Read these off the table that follows. Rows and columns are numbered from 0.
1) Find the entry just right of 85.
2) Find the entry at row 1, column 1.
3) Find the entry in the top-right corner.
4) Find the entry just right of 56.
5) Find the entry just right of the smallest entry.
6) Find the entry at row 2, column 0.
7) Find the entry directly above the largest entry.
8) Find the entry in row 2 and column 1.
 64   63   71   82   98  118  138  157  173  186  190  191  183  171
 91  114  148  164  145  109   91  110  148  166  147  109   91  109
179  162   88   82  150  182  126   73  111  176  165   91   80  147
168   72  118  191  109   77  176  157   68  131  187   95   84  183
161  123   91  100  142  168  150  106   89  117  156  166  133   96
160  119   89   98  139  168  155  111   86  106  150  170  143  101
149  163  171  171  162  145  124  104   89   84   86   97  115  136
205  158   56   88  196  177   66   71  182  191   83   57  164  203
201  144   59   93  187  178   84   65  157  199  120   54  117  199
153  166  177  183  185  184  176  165  149  134  118  101   89   78
 78  161  176   93   82  167  172   86   88  172  165   82   95  176
 96  107  172  123   85  159  152   84  130  172  100  101  173  128
 52  126  204   86   74  199  144   47  156  192   63  100  208  112
159  150  101  102  150  158  109   95  141  162  120   91  130  163
1) 159
2) 114
3) 171
4) 88
5) 156
6) 179
7) 173
8) 162

array([[119, 101, 124, 146, 110, 110, 164, 123, 144, 106, 130, 123, 145,
         88],
       [144, 129, 142, 128, 106, 132, 131, 137, 120, 117, 125, 139,  95,
        158],
       [127, 156, 136, 111, 129, 136, 151, 139, 111, 156, 140, 130,  72,
        112],
       [144, 129, 142, 129, 106, 132, 131, 137, 120, 117, 125, 139,  95,
        158],
       [123, 115, 111, 123, 134, 152, 130,  88, 175, 142, 124, 149, 119,
        136],
       [121, 119, 139,  82, 161,  95, 117, 137, 121, 126, 111, 125, 168,
        127],
       [123, 112, 125, 137, 112, 116, 155, 121, 135, 114, 129, 124, 138,
        104],
       [130, 147, 125, 119, 131,  83, 106, 105, 116, 141, 150, 121, 154,
        138],
       [121, 145, 117, 152, 138, 148, 138, 122, 115, 118, 111, 118, 119,
        144],
       [116, 113, 131, 119, 132, 114, 128, 144, 124, 125, 115, 150, 163,
        101],
       [134, 144, 125,  96, 135,  80,  94, 105, 109, 145, 152, 108, 176,
        138],
       [123, 113, 125, 137, 112, 117, 154, 121, 135, 113, 129, 124, 138,
        104],
       [125, 114, 125, 168, 148, 140, 124, 130, 174, 120, 138, 114, 110,
        123],
       [149, 140, 149, 131,  99, 141, 139, 143, 109, 116, 123, 142,  62,
        172]])
Report the third entry in reading order.
Answer: 124
Report the minimum.
Answer: 62
The 2nd largest entry: 175
Report the fifth entry in reading order.
Answer: 110
Report the 3rd largest entry.
Answer: 174
The 1st entry in reading order: 119
The maximum is 176
The 2nd smallest entry -> 72
Report the entry just right of the largest entry.
Answer: 138
